These are the activations of a small neural network, seen along a few directions. Each row is one input.
Each table varies a few parts of the input and shows all the possible inputs, shuffled.
Descriptions start from the smaller parts, as in this example, which fits no table here: one of 3 separate values, together with either a single point or one of 11 places around a ring or (one of 5 places around a ring, together with one of 6 places along a line).
Shared parts are said once, and a part with two or three values counts as separate values.
In the rows, zero is written as 128.

Other details of the inputs vary at random and push rows far along three fixed directions, the same in every table; ignore that.

Rows:
row 1: [100 149 153 105 134 128 123 120 131 128 132 143  99 107 153]
row 2: [138 129 136 158  88 124 113 105 159 166 109 141 104 123 124]
row 3: [ 99 111 125 122  84 109  88 101 155 118 128 147 105 122 118]
row 4: [121  68 103 167 123  46 101 139  81 102 139 127 205 231  74]
row 5: [155 156  89  81 154 120 176 147 137 138 157 106 180 110 120]
row 6: [138 147 143 103 138 132 151 111 150 131 116  67  97 111 108]
row 7: [100 157 144  83 142 124 141 106 169  81 168 117 122  96 128]
row 8: [134  99  51  93 106  97  91 139 120 158 122 151 137 121 109]
row 9: [ 88  99 193 153 166  90 158 125 104  55 142  63 153 172  62]
row 10: [115 150 134 103 125 126 176 130 158  87 145  97  92 114 144]
row 11: [122 126 119 128 107 135  83 137 140 123 106 157  82 133 163]
row 12: [125 138 179 183 141 131  77 106 147 112 136 155 150 173 125]
row 13: [130 107 169 203 128 111  71 110 129 116 119 129 155 207  79]
row 14: [115 138 141 122 110 105  95 118 137 136 117 160 106 120 166]
row 15: [147 153 134 150 112 154 149 116 163 137 111 139  94 119 156]
row 16: [128 130 134 135  87 137  80 115 157 155 109 141 110 123 121]
row 17: [125 137 135 147 100 164 119 130 130 149 102 160 105 136 164]
row 18: [119 137 144 132 127 145  94 115 130 158 116 156 113 122 166]
row 19: [ 98 119 127 138  91 132 117 133 134 126 128 165  90 131 168]
row 20: [147 104 106 151 113  93 110 141 108 150 116 122 177 182  94]
row 21: [ 98 118 192 150 180  94 137 125  83  66 129  64 147 214  58]
row 22: [127 122  95  74 174 108 174 157 108 126 150 110 161  84 120]
row 23: [158 140 204 174  99 126  74 107  63  88 173 163 132 147 122]
row 24: [103 132 178 150 143 133 124 132 108  90 112 117  95 173 137]
row 25: [126 128 124 134  99 121 106 136 132 132  99 150  80 135 172]
row 26: [126 148 143 132 110 143  77 118 158 143 128 165 131 121 155]
row 27: [116 131 149 103 153 145 173 145 126 101 117  95  87  93 140]
row 28: [111 114 196 165 128 131 125 118 122 120 100 100 124 143 100]
row 29: [169 145  61 102 168 151 183 153 145 123 158 105 164 123 104]
row 30: [100 112 143 130 107 136 143 137 140 113 123 139  86  92 162]
row 31: [144 168 141 113 133 156 176 132 155 112 121  91 105 118 141]
row 32: [141 168 139 107 147 170 157 135 161  99 132  91 112 120 128]
row 33: [110  84  60 116  93  88 116 139 105 158 142 162 156 139 111]
row 34: [123 113  70 105 103  83 118 135 131 144 155 173 164 120 151]
row 35: [163 178 141 128 106 174 163 113  77  76 160 104  93  76 129]
row 36: [151 108  55 117 126 146 125 153 102 172 114 154 141 136 155]
row 37: [105 141 171 131 160 126 146 129 145  38 153  82 119 169 109]
row 38: [125 103 145 166 101 135 120 111 142 169 100 149 109 101 122]
row 39: [138 152 150 149 123 130 126 110 160 142 133 150 129 123 147]
row 40: [144 107  65 135 106 124 131 134 124 193 129 159 153 123 108]
row 41: [157 113  68 120 131 104  99 146 112 172 128 156 176 141 150]
row 42: [135 139 136 105 149 140 123 113 149 120 125  75 111 122  94]
row 43: [136 132 148 112 161 169 173 130 130 115 107  87  98  95 142]
row 44: [167 111  49 119 119 129 122 154 115 168 109 144 141 138 159]
row 45: [160 119  78 113 165 151 207 150 119 135 135 116 162  99 114]
row 46: [115 129 142 140  89 141 107 116 136 167 105 143 107 125 128]
row 47: [155 116  57 140 119 147 145 146 116 173 125 176 153 134 143]
row 48: [118 125 160 144 114 140 109 125 133 154 110 164 132 101 161]
row 49: [116 120 131 123  88 102  99 113 136 146  99 138  85 124 133]
row 50: [139 154  93  80 161 137 179 148 123 143 161 116 179 109 118]
row 51: [149 129  97 106 172 132 190 142 128 144 155 123 181  86 113]
row 52: [174 150  74 107 108 121 159 135  63 121 188  88 143  73  72]
row 53: [110 137 134 116 119 119  71 115 144 127 125 167 109 117 157]
row 54: [116  91 183 176 133 122  93 116 106 131  87 110 119 159 110]
row 55: [156 102  84 148 151 129  89 154 102 125 118 130 167 192 127]
row 56: [104  85 117 163 151  67 101 147  70 100 162 158 222 224 105]
row 57: [125 142 163 104 170 149 158 121 136 123 127  95 120  82 140]
row 58: [119 163 198 151 186 142 167 109 133  89 154  97 152 159 100]
row 59: [129 153 142 111 139 151  91 110 161 135 128 133 107 103 155]
row 60: [113 116  94  81 157 103 182 150 123 115 171 116 170  83 120]
row 61: [128 129 149 136 116 168 146 131 135 137  97 137 102  98 158]
row 62: [102 111 150 116 113 122 126 122 130 139 101 119  79  85 125]
row 63: [119 133 143 119 117 149 120 109 138 158 106 112  84 109 128]
Description of these inputs: one of 3 separate values, together with either a single point or (one of 4 places along a line, together with one of 5 places along a line).
The inputs of row 44 and row 6 match in every part but the choice among 3 separate values. If row 27 is changed in the same way as row 44 into row 6, which row does it become?
Answer: row 62
The inputs of row 43 and row 54 match in every part but the choice among 3 separate values. If row 37 is changed in the same way as row 43 into row 54, which row does it become?
Answer: row 3
Which other rows does row 61 become when the choice among 3 separate values takes its other values? List them by row number.
Answer: row 28, row 48
Which other rows does row 26 become when the place on the line of 4 takes its other values? List them by row number.
Answer: row 5, row 48, row 50
A walk changes only the place on the line of 5. It starts at row 39 and steps to row 5. List the rest of the walk in order.
Answer: row 41, row 14, row 34
Which other rows does row 35 become when the choice among 3 separate values takes its other values? List them by row number.
Answer: row 23, row 52
Which other rows does row 41 become when the place on the line of 4 takes its other values? List them by row number.
Answer: row 18, row 57, row 59
